These are the activations of a small neural network, seen along a few directions. Each row is one input.
In each table, some parts of the input vary, and every possible input appears once, in random order.
Descriptions start from the smaller parts, as in this example, which fits no table here: line(6) and (point or line(9) or (values(2) and ring(8))).
Shared parts are said once, and a part with two or three values counts as separate values.
In the rows, zero is written as 100.

Other details of the inputs vary at random and push rows far along two fixed directions, the same in every table; ignore that.

A family of inputs:
r1: 135 104  41 106 100 107  66  80 106 106 124 116
r2:  95 106 119  60  76  66  73  45 100  89 100  82
r3:  97 133 116  50  89 126 128 104  92  76  49  72
r4: 103 113 119  72  91 106 117  74 120  57  64  77
r5:  85  75 127  93  69  71  63  61  96 111 164 109
r6:  93  54 107  86  78  69 111  85  99 102 141 109
r7: 101  65 115  97  97  79 101  98  78  99 158 102
r8:  81 149  95 148 141  96 111 119  97  68 114 113
r9:  95  72  71  59  83 113 111 100  88 100  46 103
r10: 110 119  88  96  95 106 168 103  98  90  38  64
r11:  72 101 104  66 100  88  98  84 123  75  77  79
r12:  88  77  83  78  83  78  67  73  84 107  90 141
r13: 140  82  96  87  73 129  84 127 115  98  29  63
r14:  64  95 102  70 116  47  56  64 108 101 138 103
r15:  91  57  92 106 132  89  60  66  97  95 121 125
r16:  85 167  74 189 137  80 136 130  74 110 106 125
r17: 102 144  88 171 129  69 131  98  79 106 110 119
r18:  80 128 109 115  58 144 131 123  98 119  78  73
r19:  63  80 111  82  78 103  95  96 116 123 121  88
r20: 135 108  90 181 155  98  70 136  92 121 115 129
r21: 105  61  93  76  82  71  67  49  86 107  96 136
r22: 111 154 106 153 153 110 135 115  66  90 112 101
r23:  87 104 107  84 111  79  98  63 110 105  97  76
r24:  97 111  72 172 154 132 111 107  77 137  94 106
r25: 121 156  97 141 162  72 103 142 116 118 140 124
r26: 100  74 137  76  88  98  93  83  88  93 151 111
r27:  73  59  89  51  98  92  47  64 101 116  97 110
r28: 137 103  99  64  83 138  96 123 128 113  30  98
r29: 100 118  99  53  87 107 134 113  88  78  46  58
r30:  76  86 107  99  61  75 100  96 100 112 129 126
r31:  82  79 113  83 124  48  68  52 115  73 137 104
r32: 138 157  56  95  76 128 137  98 130  91  60  55
r33:  87 157  99  97  79 124 128 106  96 100  40  60
r34: 104 100 100  54  89 158 108 107  78  93  37  95
r35: 115  56  91  73 115  86  72  77  64  94 112 113
r36:  92  63 121  81  53  65  95  63 105 108 132 120
r37: 115 125 108 150 134  98 111 158 121 137 165 130
r38: 136 119 125  79  84 101 110 113 136  91  35  56
r39: 128  97  93  86 131  97  68 119 116 126 111 135
r40:  72 100 108 105  76 152 148 130 125 101  62  66
r41: 102  75  98 107 124  99  64  71  93  76 118 134
r42: 120  98  72 104  70  90  80  86 126 106 173 106
r43: 119  73 134 113  92  68  63 112 127 109 152 110
r44:  86  69  99  52  91 106  55  74 106  69  88 124
r45: 107  43  84  54  90  80  85  62  87  97  86 115
r46:  83 114 115 103  68 158 147 132 121  82  65  79
r47: 120 106 124  89  72 115 108 137 140 116  99 100
r48:  72  54 100  74  79  53  87  94  99 100 160 126
r49: 133 115 113  84  72  97 104 125 130  81  40  40
r50: 105  99  73 103 118 132 114 130  60 102  65  98
r51: 108 114  96 128 146  61 106 100  64  86 140 102
r52:  85  82 105  96  94  91 105 124  78 100 145 103
r53: 126  91 120 115  59 117 109 148 128 103  82  56
r54: 119 126  87 167 158 146 120 123  49 109 100 124
r55:  81  75  88  69  96 133  91  92 110  92  47  93
r56: 107 135  76 186 136 134 106 110  59 128  93 112
r57:  84 135  69 150 142  69 132 128  77  96 116 114
r58:  77  55 124  72  80  80  78  61 117 119 146  93
r59: 130 136 116  61  83 106 115 121 143  95  41  76
r60:  93 113 112 176 123 120 127 122  99  89 145 116
r61:  85 125 111 150 123 125 122 143  71 107 150 121
r62:  89  77 122  88  68 141 143  98 130  97  66  60
r63:  81  81  92  74  91  82  31  65  79 108 118 127
Description of these inputs: values(3) and (point or line(4) or (values(2) and ring(8))).
- The inputs of r28 and r59 match in every part but the values(3) part. If r50 is changed in the same way as r28 into r59, which row does it become? => r29
- Which other rows does r45 become when the values(3) part takes its other values? List them by row number. => r6, r10
- Which other rows does r7 become when the values(3) part takes its other values? List them by row number. => r35, r51
- Which other rows does r63 become when the values(2) part takes its other values? List them by row number. => r56
- Start at r53 and move only the line(4) part, one step at a time. The first step leads to r43. Which rows follow, in order? => r47, r37

A family of inputs:
r64:  80 120  97 123 139  48  78  67 117  74 147 103
r65:  95  61  98  40  38 136 103  35  96 100  35  66
r66:  51 104 107 113 102 142 124 114  98 112  67  95
r67:  97  75  76   4  59 108 122  65  92  82  28  84
r68: 102 136 115  99 124 102 128 107  69  82  52  84
r69: 115  34  98  50  68  91  26  36 104 108 111 117
r70: 107  43 140  17  67  91  53  84 120  73 149 108
r71: 122 108 114 105 149  57  49 105  78  88 126 130
r72:  88 126 114 137 106 152 164 141  81  85 106  84
r73:  81  96 105 107 101 154 100 134 116 121  59  97
r74:  94 168  87 145  83 114 154 120 103 124  92  79
r75: 113 131  92 136 101  63  68 112 116 126 166 128
r76:  98  95 106 125  76 104 166 124  96 111  82  68
r77: 117  92  52 124 148  69  67 110  73 105 144 156
r78: 119  67 109 135 108  56  88 124 104 119 161 123
r79: 119 144  90 140 132 112 110 121 137  89  75  76
- What do these inputs look like to the network? => values(2) and ring(8)
- The inputs of r70 and r75 match in every part but the ring(8) part. If r72 is changed in the same way as r70 into r75, which row does it become? => r74
